Each row below holds a small network's activations on one input, seen along a few directions.
In each table, some parts of the input vary, and every possible input appears once, in random order.
Descriptions start from the smaller parts, as in this example, which fits no table here: one of 4 places along a line, together with either a single point or one of 9 places along a line or (one of 3 separate values, together with one of 8 places around a ring).
Shared parts are said once, and a part with two or three values counts as separate values.
In the rows, 128 means zero.

Other details of the inputs shift rows strongly along two fixed directions, in all tables alike. That doesn't count.

A family of inputs:
row 1: [142 137 130 148 112 146 117 103 140 114 113]
row 2: [ 69 147 116 128 179  98 113 130  89 140 149]
row 3: [184 135 142 157  83 150 129 146 172 113 118]
row 4: [171 108 154 131  82 127 140 157 133 120 146]
row 5: [ 99 166 114 200  89 208 130 110 124 169 222]
row 6: [ 49 127 117 126 205 119 113 106  99 146 144]
row 7: [ 99 131 154 139 143 110 118 105 129 145 122]
row 8: [196 134 120  93 133 142 142 123 127 103  92]
row 9: [170 106 133 133 121 105 132 148 163 122  72]
row 10: [198 117 148 148  73 126 169 164 137 134 108]
row 11: [134 107 108 123 162 113 145 108 128 126  96]
row 12: [153 131 149 125  71 141 159 161 141 115 132]
row 13: [ 97 174 127 148  70 205 134 128 118 184 218]
row 14: [103 115 128  92 147 106 118 101 142  94  76]
row 15: [ 48 144  87 104 171 112 105 127  94 111 137]
row 16: [136  94 135 108 144 100 100 140 154 103 101]
row 17: [ 74 121 101  85 192 136  81 114  80 141 149]
row 18: [ 48 130 112 120 157 138  83 140 131 124 126]
row 19: [158 141 144 150  51 162 184 117 173 138 171]
row 20: [117 130  93 128 156  97 127 131 101 129 110]
row 21: [152 108 158 102 153  85 145 159 118 106  81]
row 22: [156 112 118  99 136  80 132 128 128  94 118]
row 23: [119 129 102 106 167 137 118 121  93 154 113]
row 24: [105 183 106 199  78 187 120 132 106 163 225]
row 25: [127 131 121 135 137 145 115 153 102 105 118]
row 26: [114 105 120 120 148 125 126 103 131 123 152]
row 27: [172  98 153 113 107  99 130 103 160 103 101]
row 28: [158 112 136 134 117 108 137 105 146 128  78]
row 29: [193 138 162 105 110 124 167 129 136 149 125]
row 30: [101 128 151 141 147 114 108 148 142 145 126]
Each input here is: one of 5 separate values, together with either a single point or one of 5 places around a ring.
Question: Changing only the choice among 5 separate values turns row 12 into row 4. The same change can be made to row 14. Which row results?
Answer: row 27
Question: Change only the place on the ring of 5 in row 25. List by row number the other rows that result.
Answer: row 1, row 3, row 5, row 24
Question: Which other rows agree with row 7 in the choice among 5 separate values? List them by row number.
Answer: row 2, row 6, row 21, row 29, row 30
Question: Change only the choice among 5 separate values in row 29. List by row number the other rows that result.
Answer: row 8, row 13, row 17, row 23

A family of inputs:
row 31: [114 134 134 163 103 139 121 141 117 162 186]
row 32: [125 125 141 132 118 139 121 125 150 129 118]
row 33: [141 103 109  60 200  99 137 132 112  79  59]
row 34: [121 131 114  86 162 127 124 113 106 130 119]
row 35: [ 90 138 126 166 127 148 102 131 130 153 148]
row 36: [ 68 129  99  95 205 132  84 128  70 110 121]
row 37: [ 80 136 132 157 122 144 119 112 125 154 152]
row 38: [ 85 128 135 146 125 155 109 114 127 155 153]
row 39: [ 75 124 114 142 165 133  92 114 123 135 121]
row 40: [126 123 137 158 109 141 128 111 144 148 139]
row 41: [161 140 159 160  70 131 155 153 153 146 139]
row 42: [123 148 116 116 133 130 142 113 109 144 142]
row 43: [ 77 125 127 125 161 130  95 145 110 138 124]
row 44: [113 118 102  78 175 122 126 115 108 115 110]
row 45: [194 113 147 129  96 101 151 143 161 107 107]
row 46: [133 130  98 109 133 126 128 136 109 103 100]
row 47: [162 123 123  92 157  95 143 132 113  82  79]
row 48: [143 113 109  77 186  90 153 131 114  82  63]
row 49: [112 150 110 140 130 153 125 110 105 167 171]
row 50: [ 81 135 126 151 121 140 117 107 125 142 168]
row 51: [102 126 140 133 132 133 114 148 112 155 143]
row 52: [105 127 130 131 140 120 120 121 139 122 106]
row 53: [159 122 128  84 162 115 129 115 119 104  84]
row 54: [175 140 137 118 118 120 155 117 131 120 111]
row 55: [177 145 131 134  71 142 181 123 145 143 157]
row 56: [223 126 144 119 106 116 163 115 149 114  96]
row 57: [189 117 161 123  94  95 167 151 148 124  97]
row 58: [104 115 123 103 162 111 101 129 133 100 103]
row 59: [126 122 132 152 108 137 126 106 143 137 155]
row 60: [163 124 156 145  67 146 149 115 165 135 158]
row 61: [178 123 118 113 118 123 161 116 138 125 122]
row 62: [163 111 105  80 141 119 128 138 121  84  69]
row 63: [197 143 141 157  75 148 158 135 135 132 155]
row 64: [185 115 152 118  89 120 149 123 177 102 109]
row 65: [108 142 129 171  99 152 113 129 140 148 176]
row 66: [102 124 134 127 131 128 113 143 111 143 159]
row 67: [122 135 139 143 115 124 130 137 145 129 117]
row 68: [108 111 125  99 163 104 106 141 121 105 106]
row 69: [115 119 120 131 143 120 110 112 141 114 121]
row 70: [ 83 146 101 155 149 166 120 129  95 157 178]
row 71: [130 116  87 104 163 122 110 130 104  99  86]
row 72: [ 70 138 124 145 135 129 110 141  98 154 177]
row 73: [170 132 154 165  77 135 146 149 155 148 139]
row 74: [115 139 134 149 101 136 129 119 147 130 153]
row 75: [ 61 150 120 161 123 148 100 130 119 146 178]
row 76: [173 126 156 159  79 129 151 149 143 156 144]
row 77: [ 72 128 124 128 160 136  90 134 121 133 121]
row 78: [148 119 138 116 125  94 139 143 140 103 105]
Question: What do these inputs look like to the network?
Answer: one of 3 separate values, together with either a single point or one of 5 places around a ring or (one of 2 separate values, together with one of 5 places along a line)
Question: Changing only the choice among 3 separate values turns row 56 into row 53. The same change can be made to row 61. Which row results?
Answer: row 44
Question: Changing only the choice among 3 separate values turns row 72 into row 31. The same change can be made to row 78. Which row results?
Answer: row 45
Question: Change only the choice among 2 separate values in row 43. List by row number the other rows that result.
Answer: row 68
Question: Change only the choice among 3 separate values in row 59. List by row number the other rows that result.
Answer: row 50, row 60

A family of inputs:
row 79: [ 76 150 128 182 107 169 105 144 114 166 173]
row 80: [127 133 132 140 108 141 117 111 146 138 157]
row 81: [139  99 134  74 166  74 116 143 126  80  70]
row 82: [186 115 155 121  75 118 158 157 160 115 116]
row 83: [ 73 144 136 153 110 149 103 133 115 167 202]
row 84: [142 160 136 138 121 151 158 131 128 129 160]
row 85: [123 136 135 141 101 139 112 142 132 129 152]
row 86: [ 64 133  99 134 166 142 118 111  70 140 161]
row 87: [189 120 165 139  78 116 165 156 158 123 105]
row 88: [118 134 107  81 158 144 120 107  96 124 105]
row 89: [125 131 124 143 100 155 120 131 145 133 146]
row 90: [181 116 154 123  77 111 171 140 169 122 118]
row 91: [ 75 159 130 185 110 159 105 136 111 159 177]
row 92: [126 140 135 164 111 137 130 106 143 141 144]
row 93: [151  85 136  74 187  59 136 132 137  82  30]
row 94: [ 80 146 110 119 179 164 110 137  95 140 160]
row 95: [ 78 139 140 170 113 159 107 139 115 180 188]
row 96: [173 115 114  66 183  69 131 138 113 104  54]
row 97: [126 133 155 149 108 129 117 148 123 143 150]
row 98: [ 68 158 120 170 104 159 107 136 115 150 185]
row 99: [186 111 156 119  79 114 162 143 167 123 121]
row 100: [ 77 151 120 162 109 170  92 123 121 154 191]
row 101: [196 109 159 137  87 123 161 125 174 133 112]
row 102: [130 120  83 108 167 119 126 127  97 106 116]
row 103: [ 69 149 118 168 102 169 107 144 118 156 182]
row 104: [ 78 142 139 172 110 162 103 152 108 172 183]
row 105: [ 37 130  68  90 240 106  83 135  60 142  95]
row 106: [126 127 126 141 105 150 124 117 151 142 151]
row 107: [119 142 101 109 169  99 130 132  98 135 103]
row 108: [119  99  69  68 225  93 102 124  82  80  74]
row 109: [188 126 167 142  83 101 169 133 161 124 116]
row 110: [190 133 151 150  82 122 158 123 166 110 104]
row 111: [133 108 118  97 163 115 128 118  93 111 117]
row 112: [ 83 145 123 179 112 179  96 128 120 166 176]
row 113: [206 121 146  74 154 101 159 135 142  80  80]
row 114: [199 124 157 142  84 126 142 126 164 114 108]
row 115: [158 111 141  98 129  79 154 128 151  95  88]
row 116: [197 124 163 141  82 118 142 145 156 114 108]
row 117: [ 73 137 121 157 113 167 109 120 129 172 194]
row 118: [135  95 118  93 187  87 120 107 140  90  45]
row 119: [197 116 166 136  89 114 154 119 170 129 119]
row 120: [186 129 166 142  81 105 165 147 154 117 110]
row 121: [181 124 148 129  83 109 171 115 176 117 122]
row 122: [ 78  96 101  77 209  88 106 110 123  99  72]
row 123: [143 121  94  99 170 109 114 122  95 100 122]
row 124: [ 60 133 107 150 162 149  89 122 109 140 131]
row 125: [166  82 113  66 180  93 147 123 107  83  57]
row 126: [114 132 137 140  97 137 135 151 133 137 148]
row 127: [ 96 125 124 111 151 100 119 138 116 106 112]
row 128: [122 136 142 160 112 130 137 112 143 148 149]
row 129: [ 80 117  85  40 232 107 103  99  76  90  48]
row 130: [119 140 126 148 105 137 133 107 149 133 152]
row 131: [ 31 142  90 101 233 147  92 129  73 126 134]
row 132: [ 70 124  97 104 187 107  95 112 114  94  95]
row 133: [189 116 155 120  86 113 156 119 174 120 126]
row 134: [191 114 157 142  84 120 169 123 175 132 110]
row 135: [120 131 124 145 103 147 132 115 152 141 147]
row 136: [195 118 174 132  86 104 154 138 159 127 121]
row 137: [ 70 150 112 167 105 176 107 127 127 157 182]
row 138: [216 109 142 122  76 129 196 131 142 117 112]
row 139: [103 135 106  70 184 127 103  98  84 113 102]
row 140: [134 133 142 156 112 142 115 109 141 145 150]
row 141: [154 147 103 147 107 136 148 122 112 125 164]
row 142: [101 123  88  87 203 104 105 141  86 134  88]
row 143: [129 131 139 159 103 149 118 148 132 142 138]
row 144: [ 83 176 114 141 110 180 126 100  90 163 185]
row 145: [133 126 135 157 110 151 121 116 146 150 144]
row 146: [123 131 129 143  98 148 119 148 136 133 146]
Question: What do these inputs look like to the network?
Answer: one of 4 places along a line, together with either one of 5 separate values or (one of 2 separate values, together with one of 6 places around a ring)
Question: Changing only the place on the line of 4 turns row 97 into row 120. The same change can be made to row 116. Which row results?
Answer: row 91
Question: Changing only the place on the line of 4 turns row 106 into row 80. The same change can be made to row 89. Which row results?
Answer: row 100
Question: Change only the place on the line of 4 in row 99. List by row number the other rows that result.
Answer: row 83, row 90, row 115
